A small network was trained on invented records. Each row is its activation on one of them, seen along a few directions.
Each row is followed by the record's values for the fields T, L, K, F, D, Z.
Not every record has every field; a missing one is left out.
Other fields move the rows too, some of them a lot.
(in the rows, 500 means zero)
Random noise pushes rows far along 6 fixed directions. That doesn't count. These rows show it; they differ only by the noise:
[443,611,503,391,468,462,419,430,517,422,441,520,397,514,507,495,409,413,505,567,502,568,552,365,470,577,627,460,577,506]
[613,478,462,418,638,474,442,523,408,513,551,540,400,317,308,613,521,575,603,598,539,521,408,728,520,323,361,513,397,552]
[530,495,518,624,543,504,453,458,508,506,428,491,610,493,642,461,560,551,470,377,294,511,469,424,584,490,477,462,497,581]
[477,474,393,403,582,434,598,497,489,542,536,484,481,433,401,530,561,437,596,594,621,511,509,545,466,466,537,462,477,492]
[449,520,469,443,478,448,422,448,496,361,475,573,477,502,460,521,460,464,490,548,539,535,595,385,537,553,506,444,586,504]
[374,490,402,488,505,477,565,509,573,479,556,523,412,598,457,463,499,414,549,526,556,589,549,551,525,503,486,396,604,473]
[445,595,595,541,449,556,357,522,542,384,513,541,353,611,524,438,345,517,443,422,394,599,488,518,576,541,453,441,622,506]
[506,600,648,438,476,537,399,571,464,388,549,491,397,507,437,461,323,537,446,461,547,499,470,495,517,588,522,508,548,463]

[443,500,549,585,578,616,551,702,502,550,662,445,366,610,435,395,431,537,520,333,497,514,416,813,611,450,330,467,507,475]
T=t3, L=l2, F=f2, D=d3
[388,463,268,408,489,411,517,375,512,419,458,615,501,502,414,590,558,380,566,684,642,542,675,394,502,505,500,444,557,497]
T=t3, L=l3, K=k4, Z=z4
[626,327,511,483,503,422,323,397,349,235,523,675,804,324,393,682,518,758,380,494,602,393,633,294,660,590,306,491,451,509]
T=t3, L=l7, K=k2
[603,623,683,371,465,524,308,497,362,313,460,536,514,388,421,556,295,581,402,524,644,395,548,345,473,656,578,618,465,463]
T=t3, L=l5, K=k1, Z=z6
[541,351,519,511,498,440,431,578,408,302,628,611,576,455,318,592,526,606,459,458,597,411,581,571,684,450,197,491,528,474]
T=t4, L=l3, F=f1, D=d1, Z=z6
[595,390,461,472,555,463,603,510,441,575,497,458,655,345,441,549,648,556,551,573,619,402,489,471,406,461,543,543,377,504]
T=t1, L=l4, F=f1, D=d3, Z=z3
[526,491,424,393,554,483,552,445,460,514,536,496,566,434,398,564,491,523,529,600,708,481,533,478,444,558,582,521,416,458]
T=t3, L=l7, K=k6, Z=z6
[599,493,599,396,400,520,497,558,417,396,453,514,568,340,424,507,434,526,411,629,765,333,507,336,295,611,670,696,462,406]
T=t4, L=l4, K=k4
[574,561,649,430,447,452,443,467,473,481,440,441,553,433,589,498,460,507,441,477,412,458,448,316,460,586,641,544,487,507]
T=t2, L=l6, F=f1, D=d2
[526,532,522,364,578,436,425,519,396,411,555,527,442,392,342,577,443,510,539,530,593,472,527,542,575,496,436,477,479,503]
T=t1, L=l5, F=f1, D=d3
[395,616,377,399,431,402,324,312,573,416,352,621,258,562,563,558,466,312,553,629,292,694,594,391,536,435,525,414,642,592]
T=t4, L=l3, F=f2, D=d4
[542,275,555,521,410,471,538,603,485,369,701,615,560,488,290,611,522,649,448,560,685,444,504,676,546,433,224,499,545,387]
T=t2, L=l6, K=k6, Z=z7
[581,484,709,480,612,595,503,809,349,414,789,441,449,455,224,457,314,695,464,324,738,364,380,835,648,530,254,544,438,397]
T=t3, L=l5, F=f1, D=d3
[497,556,428,508,559,538,487,473,503,546,497,508,431,503,468,517,474,490,546,537,509,555,468,608,504,449,480,508,464,521]
T=t3, L=l5, K=k4, Z=z6
[433,578,399,324,573,426,640,439,506,594,529,389,511,499,443,490,497,378,586,584,685,511,541,403,429,615,739,451,459,459]
T=t1, L=l7, F=f1, D=d2, Z=z2
[515,399,511,579,427,408,331,384,517,389,490,610,577,531,567,610,580,581,446,435,209,563,541,416,710,420,265,393,567,589]
T=t2, L=l3, F=f1, D=d2, Z=z4
[467,346,432,470,582,462,684,666,473,536,712,480,481,492,306,504,574,497,575,475,683,444,479,770,576,413,308,470,485,427]
T=t4, L=l3, F=f1, D=d3
[430,371,189,425,588,382,835,386,571,790,491,421,610,474,531,553,792,329,677,662,574,525,534,512,373,404,642,470,382,510]
T=t4, L=l2, K=k6, Z=z8
[620,378,511,561,595,501,539,534,391,520,516,491,738,360,480,559,607,642,488,433,534,351,485,515,556,473,389,561,358,522]
T=t3, L=l3, K=k1, Z=z4
[510,432,523,683,486,487,272,467,457,296,364,652,640,500,607,504,567,564,395,347,245,450,614,380,730,445,254,467,574,618]
T=t3, L=l2, F=f2, D=d1
[378,476,505,464,405,517,378,475,509,238,639,603,485,650,379,514,343,620,399,451,629,567,664,382,655,678,394,374,633,437]
T=t5, L=l1, F=f1, D=d2, Z=z6
[488,633,585,327,577,502,684,599,487,733,632,249,408,514,475,428,419,450,583,460,582,481,350,576,422,590,701,502,384,440]
T=t3, L=l3, F=f1, D=d2, Z=z5
[357,435,324,682,489,533,569,440,613,455,433,588,591,664,596,432,578,413,487,468,535,556,665,460,531,528,488,418,627,489]
T=t1, L=l7, K=k5, Z=z6
[527,477,582,556,472,506,393,489,455,366,478,534,615,500,533,502,478,605,422,401,447,447,555,356,599,575,443,484,523,521]
T=t1, L=l1, F=f2, D=d1, Z=z4
[415,379,520,502,514,460,664,631,497,497,718,441,585,579,396,481,539,536,504,390,628,435,532,594,622,550,364,399,530,409]
T=t1, L=l3, F=f1, D=d3, Z=z7
[509,358,454,652,484,465,490,443,519,441,453,555,707,527,633,484,642,572,440,366,336,483,560,371,626,499,387,451,529,562]
T=t4, L=l1, F=f1, D=d3
[564,585,693,530,461,574,292,557,365,292,468,531,608,430,523,466,328,637,323,362,490,357,519,301,593,670,482,603,487,505]
T=t3, L=l2, K=k7
[440,578,470,487,508,497,563,516,503,478,405,488,516,494,537,428,471,356,493,546,643,440,571,395,394,594,677,543,554,449]
T=t1, L=l7, K=k3
[573,481,508,475,498,562,399,494,495,504,576,537,384,472,387,563,454,640,522,551,482,590,410,651,502,410,393,497,443,524]
T=t3, L=l4, F=f1, D=d2, Z=z4
[535,546,412,318,490,334,463,328,497,514,414,518,461,427,485,611,551,377,570,683,489,549,554,351,439,464,605,481,494,535]
T=t4, L=l7, F=f1, D=d2, Z=z1
[456,437,394,604,688,507,825,531,509,770,518,266,802,522,676,358,704,478,560,285,479,379,472,434,533,585,659,459,356,519]
T=t5, L=l3, F=f2, D=d1, Z=z4
[468,615,508,312,531,428,622,539,470,535,499,396,465,483,435,455,444,322,562,597,755,425,554,396,369,626,734,527,504,417]
T=t3, L=l7, F=f2, D=d1, Z=z3
[501,442,538,504,531,559,536,521,519,593,694,456,477,546,443,550,457,673,506,420,460,579,393,694,581,484,390,427,419,475]
T=t1, L=l3, K=k2, Z=z6
[438,455,369,579,463,518,596,449,660,671,496,488,375,612,568,480,621,433,596,571,359,679,431,642,426,350,498,429,532,540]
T=t2, L=l4, F=f1, D=d2, Z=z8
[545,448,489,532,508,562,546,505,482,508,481,476,632,473,501,463,540,578,480,485,612,440,526,424,435,565,576,550,436,495]
T=t3, L=l4, F=f2, D=d3, Z=z2
[475,587,650,345,487,464,648,647,454,556,566,332,487,469,477,414,423,381,495,466,655,360,450,435,414,643,706,567,490,398]
T=t2, L=l3, F=f2, D=d4
[460,510,625,643,425,576,515,551,549,495,501,462,589,637,665,401,456,539,398,321,385,468,498,440,544,600,492,493,558,474]
T=t3, L=l3, K=k1, Z=z7
[459,536,548,437,450,415,521,471,501,527,454,426,554,499,617,481,535,400,475,465,393,459,513,298,508,580,632,487,521,508]
T=t2, L=l2, F=f1, D=d2
[460,420,381,507,499,374,553,439,520,443,411,565,609,478,531,525,649,349,528,562,536,462,627,373,507,477,510,465,587,509]
T=t2, L=l7, F=f2, D=d1
[593,481,573,486,491,417,483,466,466,490,465,478,600,444,553,533,555,503,472,475,442,430,494,407,510,500,510,527,480,504]
T=t4, L=l7, F=f2, D=d3, Z=z7
[675,666,587,316,599,560,232,376,422,589,531,513,193,335,366,700,310,689,585,617,334,691,286,768,495,342,456,522,307,600]
T=t1, L=l5, K=k2, Z=z6
[568,283,372,492,422,451,362,326,484,342,471,730,617,372,416,712,610,677,467,660,515,563,602,415,516,428,344,479,481,543]
T=t2, L=l4, K=k2
[422,619,603,571,521,524,595,536,559,659,481,307,537,606,746,336,484,437,475,278,270,498,404,395,542,619,676,446,505,519]
T=t1, L=l3, F=f1, D=d2

Which values does each new row have?
[527,525,531,441,463,421,439,429,511,520,450,509,419,487,552,561,530,441,531,532,330,540,486,485,513,419,481,488,516,547]
T=t4, L=l3, F=f2, D=d3, Z=z7
[433,488,329,284,486,397,486,275,520,501,504,558,488,474,442,664,514,473,572,684,568,625,618,350,481,558,597,402,467,513]
T=t3, L=l3, K=k2, Z=z6
[522,442,387,597,555,464,532,471,504,535,438,551,562,449,501,540,621,471,548,570,488,492,508,562,497,378,418,492,494,533]
T=t1, L=l7, K=k4, Z=z3
[536,311,383,499,544,459,593,524,454,475,570,536,672,391,383,556,653,593,522,549,672,428,547,490,508,477,407,491,437,487]
T=t3, L=l4, F=f1, D=d2
[434,530,390,551,512,524,394,389,568,556,439,583,334,553,568,559,521,477,554,538,242,687,473,625,554,348,408,419,523,600]
T=t1, L=l2, K=k6
[557,487,605,368,471,394,511,533,406,388,528,467,644,388,428,531,473,491,437,515,676,345,543,305,489,642,593,548,498,426]
T=t2, L=l7, F=f1, D=d2
[578,483,613,452,427,497,319,449,469,369,544,600,463,451,438,615,376,651,418,526,469,549,468,511,546,517,406,500,512,482]
T=t2, L=l7, K=k2
[659,522,701,404,464,475,482,531,366,419,460,437,719,327,514,503,420,579,363,477,656,274,477,258,404,689,682,674,408,423]
T=t4, L=l7, K=k6
[447,669,618,431,468,517,334,499,487,444,498,475,321,554,535,474,334,480,463,434,346,570,472,454,578,563,538,458,549,529]
T=t1, L=l2, F=f1, D=d2
[460,418,575,670,457,589,446,529,544,485,622,524,544,651,562,488,459,691,415,312,317,573,465,599,676,506,289,401,522,506]
T=t1, L=l2, K=k2, Z=z3
[462,463,477,402,541,562,584,544,518,616,740,450,391,558,348,552,424,612,553,499,610,596,420,744,529,499,433,437,407,438]
T=t3, L=l2, K=k2, Z=z6
[369,687,501,501,465,584,512,529,605,587,499,449,225,679,554,400,348,368,544,509,435,647,445,622,450,510,578,468,586,484]
T=t3, L=l3, K=k4, Z=z8
[514,538,443,442,564,418,421,366,461,519,431,494,538,430,535,582,558,501,548,513,347,539,519,390,588,474,510,439,447,604]
T=t1, L=l3, F=f1, D=d2, Z=z2
[543,491,447,463,585,463,391,486,455,446,554,577,404,440,365,590,484,552,556,534,481,571,474,658,613,385,312,442,493,546]
T=t3, L=l7, F=f1, D=d2
[511,491,476,550,505,554,650,555,582,688,461,405,446,515,601,398,586,424,550,500,460,515,389,588,343,431,633,559,469,497]
T=t4, L=l4, F=f2, D=d1
[417,327,324,572,489,414,722,462,597,584,514,521,653,547,554,511,707,395,538,555,552,503,551,498,463,456,500,439,552,455]
T=t2, L=l7, K=k6
[690,518,719,502,469,578,378,563,415,484,470,466,527,349,508,504,441,664,418,452,442,416,358,492,424,499,540,642,396,519]
T=t2, L=l4, F=f1, D=d3
[474,410,222,490,608,336,517,286,551,651,445,550,499,457,546,662,767,443,678,597,229,665,519,554,620,264,349,330,448,660]
T=t3, L=l3, F=f1, D=d2, Z=z7
[448,532,404,491,490,432,358,321,541,501,436,556,445,560,590,581,552,486,533,502,221,655,553,418,638,438,420,370,524,620]
T=t3, L=l2, F=f1, D=d2, Z=z7
[478,631,587,343,511,514,416,543,431,450,580,456,347,500,368,515,333,506,510,516,580,514,497,521,531,571,533,500,480,481]
T=t1, L=l2, F=f1, D=d2, Z=z8
[498,500,388,473,491,567,488,498,529,522,467,582,325,432,388,543,494,476,566,702,613,577,463,659,337,376,519,556,494,496]
T=t1, L=l4, K=k4
